A small network was shown many inputs. Here are its activations along a few directions, one row for each input.
Each table varies a few parts of the input and shows all the possible inputs, shuffled.
A made-up example of a description, with smaller parts first: one of 2 separate values, together with either a single point or one of 11 places along a line or (one of 4 places along a line, together with one of 5 places around a ring).
Shared parts are said once, and a part with two or three values counts as separate values.

Table:
x1: [ 49  -9   5 -37   0 -22  -8 -15  31 -19 -33  -9 -26 -24   7  -5  13 -10
   5 -14]
x2: [-39  40 -12  27   6 -29  32  10  31  56 -30  19  -6  22  -6  26 -39  -6
  21  26]
x3: [ 12 -10  15 -75 -30   1   2 -37   4 -30 -41  27   5   0  46 -11  36   9
 -12 -10]
x4: [ 20  11  13 -45  19   2 -27  28 -18 -15  -8 -24 -38 -17  23  -6  16   4
  -1 -25]
x5: [-47  20   9  68  -1  15  12 -43  12  24  66  -4  51  13 -32  28 -71  -8
  -2  21]
x6: [-10   8  -5   0   7 -24   8  72   1  25   1 -16  -4 -15 -36 -16   4 -14
  -6  10]
x7: [ 50 -38 -14   0  10  -9  -4  14  20 -20   0  -4 -23 -13  19 -11  46  13
 -13 -15]
x8: [ 45 -32  -7 -10 -31 -19 -10   8  10 -20 -26 -18 -23  -6  12  -1  25   6
  -9  -9]
x9: [  3  44 -16   1  15 -10 -19  32  16  13 -24   6 -23   6 -13   2 -18 -19
  22  10]
x10: [ 13 -14  22 -73  15  23 -19  -4 -33 -10 -25  18  12   5  41 -21  26  48
   4 -37]
x11: [  5  -1  -8  25 -16 -20   4  39  29  25 -20   6 -23  -1 -44  30   7   6
  15  10]
x12: [ 27 -12   3 -33  15   0   3  34  -2 -28   1 -17 -26 -22  17 -18  31  -2
  -6 -18]
x13: [-52  13  -6  90  -3   1  15 -46   3  27  52   6  32   2 -36   8 -61 -15
  -3   9]
x14: [ 27 -10  23  18  -1  37 -47 -57  -6 -56  57 -22  17 -39 -12   0 -15  -3
 -18   4]
x15: [ 18 -59   9 -29  -6   2   9  -5  -9 -39 -26  12  17  13  51 -25  62  18
 -10 -17]
x16: [ 30  13 -17 -48   0  -8 -18  13  11 -36 -11  -5 -27  -7  40   7   9 -15
   9 -22]
x17: [-43  29   5  58  34 -28  52  25  15  46 -16  -3   3  24  -9   4  -2  -7
  11  20]
x18: [-10  25  16  52 -17  37 -33 -25  -9 -15  60 -29  18 -13 -52  11 -39 -24
 -12  32]
x19: [ 21   9 -11  28   7  -3  18  48   1  26  -6 -16 -13   8 -35  10  25 -11
  -1  19]
x20: [-47   5 -19  28  27 -18  50  36   7  76  18  18  -9  30  -3   2 -19  -4
  12  10]
x21: [  9 -48  20 -45 -23   2  11 -15   1 -42 -52  16  26   4  35  -1  51  20
  -9 -25]
x22: [  8 -43  17 -16 -36  44 -32 -80 -27 -50  58   8  58  -1  25 -11  -1  24
 -21  -8]
x23: [ -1  25 -27   7  -7 -32 -10  12  18  27 -27 -15 -38   0 -29   5   3 -17
  14  39]
x24: [ 29 -14  -5  16 -18  41 -25 -55  -4 -45  59 -11  15 -37 -19   6  -5   2
 -13 -32]
x25: [ -4  18   2  58 -17  29 -17 -23 -16  -8  48 -22  19 -20 -66  10 -29 -29
  -8   6]
x26: [ 20   0  10 -71  15  17 -21 -22 -17 -31 -47  32  12  -1  45 -13  24  29
   9 -16]
x27: [-39  50 -19   8  25 -18  40  17  -5  48 -27   7 -19  29  -4  17 -60  -3
  19  32]
x28: [-28   9  -9  56  -3 -43  36  14  24  63 -28   9   2  32 -16  15 -26   6
   8  26]
x29: [  8 -38  18   1 -23  38 -20 -82 -42 -58  35   8  50 -10  12 -26  13  10
  -6 -21]
x30: [ -3 -54  14 -69   5  16  11  14 -27 -27 -16  22  16   0  43 -15  48   9
 -16 -28]
x31: [-10  24 -15   5  10  -4 -23  51 -14  32   1  -8 -43   9 -12 -16 -14 -12
   9  12]
x32: [-58  41 -12   6  23 -16  29  39  -7  62   7  11 -11  27   9  16 -40  -7
   9  10]
What do these inputs look like to the network?
> one of 4 places along a line, together with either one of 2 separate values or one of 6 places around a ring
Changing only the place on the line of 4 turns x6 into x12. The same change can be made to x19. Which row results?
> x7
Which other rows does x29 become when the choice among 2 separate values takes its other values? List them by row number.
> x22

Table:
x33: [-20  45 -37  21  49 -30  38  65  24  72   7 -21 -32   1 -20  24 -57 -20
  11   6]
x34: [ 45 -20  19 -61  -9  49 -53 -80 -49 -75  19  -5   6 -20  58  -5  -5  20
  -7 -32]
x35: [ 54 -41   5 -82 -23  21  -6  11 -38 -50 -36  23  -4   7  43 -28  75  31
   5 -44]
x36: [-73  27  28  20  -1  18  -7   3  -9  30   8  28  41  14 -16   1 -23  -8
 -21  29]
x37: [-43  71   1  84   9   8  -3  24  -5  61  21  -6 -14  16 -68  32 -54 -34
  11  53]
x38: [-23 -33  37  23  -5  23  13 -64 -23 -39  66  -6  69 -23  14 -11   6   5
 -42  -8]
x39: [ 49 -29 -15 -21 -10   1 -37  56  21 -17  15 -17 -30 -25 -15 -40  47   9
  -8 -23]
x40: [-16  -4   0  91 -30   6  18 -52  19 -11  63 -19  37  -7 -60  19 -17 -25
 -12  20]
x41: [-41  13 -16 -44  26 -19  45  27   0  45 -41  28  15  26  30  10 -30   5
   9 -10]
x42: [ 16 -29  11 -46  17 -46  32  17 -12   5 -97  24 -23  23  58  -9  49  26
  31  -6]
x43: [ 38  -1 -27   3 -47  29 -48 -63  21 -45  23 -10  -5  -7 -30  11 -24 -10
  10  -5]
x44: [ 14   1  -7  12  24 -60   7  57  51  25 -47 -21 -61  -6   7  -3  32   1
  13  21]
What do these inputs look like to the network?
> one of 2 separate values, together with one of 6 places around a ring
Changing only the choice among 2 separate values turns x34 into x43. The same change can be made to x35. Which row results?
> x39
Which other rows does x44 become when the choice among 2 separate values takes its other values? List them by row number.
> x42

Table:
x45: [  2   7  -5  10  10  -5  -2   8   6  13   7  -7  -6  -1  -6   0 -14  -2
   4   5]
x46: [-17  10   1   8   1   4   0  -5   0   7   8   1   8   0  -6   6 -16  -6
  -5   5]
x47: [-6 -1  3 18 -2 -1 -1  6 -3  2 10 -8 -4 -3 -9  3 -1 -7 -2  2]
x48: [-12  10   1   9   4  -7  16   3   0  12  -9   4   1   6  -4   9  -2  -4
   2   8]
x49: [-8 13 -3 -3  6 -4 -4  9  9 10 -8  0 -9  1 -1  4 -8 -3  0  6]
x50: [-11   0   0  19   1  -7  11  -1   4  11   3   1   9   4  -9   2  -7  -3
   2   7]
x51: [ 62 -66  14 -96 -35  33 -42 -43 -23 -94 -11  13  12 -20  60 -39  71  36
 -15 -54]
x52: [-8  6  4  9 11 -5  9  6 -5 18 -3  5  6  9  1 -2 -9  2  6  9]
x53: [  1   2  -1  21  -2   2  -4  -5  -1   6  11  -3   3   4 -14   0 -11  -3
   6   8]
x54: [ -6  10  -8  -1   2  -8   9  11  10   9 -11   0 -10   3  -3  10  -2  -5
   2   2]
x55: [ 2 10 -7  6  4 -3  8 12  4  7  3 -6 -9 -2 -9  7 -2 -5  0  1]
What do these inputs look like to the network?
> either a single point or (one of 2 separate values, together with one of 5 places around a ring)
Which other rows does x45 become when the choice among 2 separate values takes its other values? List them by row number.
> x55
